Each row below is a small network's average activation on inputs in which a field has the value named, seen along a few directions.
Values that are neighbours, or in one group, have similar rows; names and order tell nothing.
Random noise pushes rows far along 13 fixed directions. That doesn't count. These rows show it; they differ only by the noise:
[-221  127  132 -135  -29  281   44 -515 -153 -192 -123 -177  259  -70
  200 -161 -354  127 -116 -238 -563  142   74]
[  18  -22   15  560 -139  226 -323  272 -160  115   58   28 -347  216
  446  285 -206  -70 -149 -167  571   23  576]
[-383 -178 -186  333 -101  311  252  257  117  134  428  248 -372 -245
   31  -84 -389  295  -15  135  126  162  407]
[  -4   82   64   36 -397  206   33  466 -162 -176  148  241  197 -115
  379  679 -371 -364 -161  -54  668  292  735]
[-475   94  218 -383 -125  -55  -38  569  257  -41 -121  169 -245 -174
   88 -295  -87   78   61  159  277  113 -152]
[ 438   51  -66 -120  266 -217  163  262  -31  111  182 -185  419  -56
 -280  188   22 -165  464  -14 -430 -165 -154]
[ -62 -182 -160   33  112  206 -197  100 -397  164   78 -609   45   82
 -600 -645  203  283  186  184 -760  -78  161]
[ 325   86  100  107  572 -147  250  255 -250  184  264 -103  195 -139
 -191  303 -174  195  426   46 -165  134 -332]
[ 487  -62  512  268 -471  385 -164  114  403  -20 -215  100  241 -424
  287  332 -335 -516 -205 -168 -167  -64  474]
[ -51  -92  311 -209 -509 -259   99  123   75  267 -291  224  304  -92
   -9   86  -12 -359  -50  262   -9 -195 -156]
[ 623   23  -51  431 -187  -42 -183 -129  545  185  338  137  514 -186
 -103  189  376 -318  155 -483 -165 -393  284]
[ -40   -9  432  435 -213  131   40  545  185  170  -46  425  183 -284
  235  247 -444  -97   13  273   39 -130  115]
[ 878 -270 -153 -477  -31  -55 -246   74 -199   66 -135 -459 -184  -46
 -286   93   24  300  -82  -50 -197  138   33]
[ 126   30  344  519  -40  270  170 -231  113   90 -183   11  173  -38
  172  255  -75 -758   40  -31 -340 -271   51]
[ 437   80 -153  424  326  358  193  324  328 -270  319  439  286 -348
 -313  280  175  132   88  230 -286 -209  -98]


Values of VOSO:
vifos: [ 188   97  183  207  187 -219 -403  283 -435  207 -101 -352 -137  281
  379  398 -269 -232  123 -202  425   54  332]
fuve: [-501   46  -47  322  187  -68 -253   27 -247  246   30 -208 -631  353
  129 -228  224 -247   30  -51  490  -10  174]
sab: [-411  406  -59 -199  -66 -167  144  210  188 -305  253  341  645  115
   -1  186  502 -512  222 -115  500 -110  -15]
veg: [-208  233 -274 -204  415  123   19  -25   50 -498  139 -542  -23  241
    0 -173  124 -264  449 -310 -136  135  160]
volez: [ 259   94 -145  542   95  401 -299   76  -16 -317   -3  368  -22   30
 -128   28  497  372 -401   81  173 -120   66]
genup: [-299  -96  197  180  112  391  246  -26  452 -208  -83  315 -393 -528
 -292 -189  148   28 -236  403   53  104 -285]
fut: [ 313    0  740 -139  167   87 -120  254  131  139 -177 -347   64 -593
  -21 -105 -507  -33  147 -248 -371  439   40]
fab: [ 304   16 -244 -154  262  512  369 -316  -64 -603   56  263 -137 -339
  -51  423 -205   53 -421  145 -145  359   43]
fezav: [ 185   -4   42  158  116  -34 -191   -8  192   85   20 -402   43  -78
   71  -61 -175 -190  261 -246 -357 -160  256]
konu: [-128  -74  -31  185 -132  -15 -109 -107   44   87   27  340  139  -79
 -162 -288  158  257 -199  141 -168 -193  -50]
bere: [-158  -10 -604  421  264  -69    7 -100  149   61  577  396 -305  130
 -164  -96  457  397  -42  -90  460  -58   -2]
kubef: [ -92   21  -87   44 -231 -110 -178  436 -335   19 -239    9  290  345
   92  -97 -209  -38  -10  190 -300 -314  290]
mupu: [-689  146  117 -143 -121  -47   87  132  -90  -97 -253  310 -166   94
   92 -342  119  -11 -234  197  294  103 -183]
gipe: [-387 -132 -482  348 -408   39  135 -399 -156   -5  165   46  180  625
  -81   12  506 -518  -94  197  274 -380  312]
gasad: [ -42 -171   21  312 -183   27   88   33  103  114  277   98  314  -90
  -51   -8 -286  269   93  147 -141  -35  200]
baza: [-162   48  465  527  222  -49  197  -44  159  322   53  105 -193 -197
  298  199 -206 -450  152  -24  199   10  -73]
rad: [-633   65  -83   22 -384 -222 -219 -218 -238   10  235  177  522  172
 -158 -290  310  528 -146   63  363  135  118]
ran: [-412   -2  201  447  284  -95  177 -408   24  470  383 -132 -144   32
 -239 -277  461  -56  265 -125  440  164 -297]
nir: [  98   93 -296  -54   47 -224  122 -820 -248  -83  -26  257  419  277
  -24   72  318  495 -236  -93 -236 -179 -517]
kud: [ 284  379  428  342  -23  188 -524  -73  499 -565 -420  199  402   75
  541  313  252 -389 -185 -371  266 -237  -30]
VOSO is arranged as a ring.
Q: List every value one step from bere, in the order listed.
A: fut, konu
Q: List every value one step from sab, in the order listed.
A: ran, nir
Q: List every value one step from kubef, in the order listed.
A: volez, mupu
Q: List every value one step from veg, in the order listed.
A: rad, kud
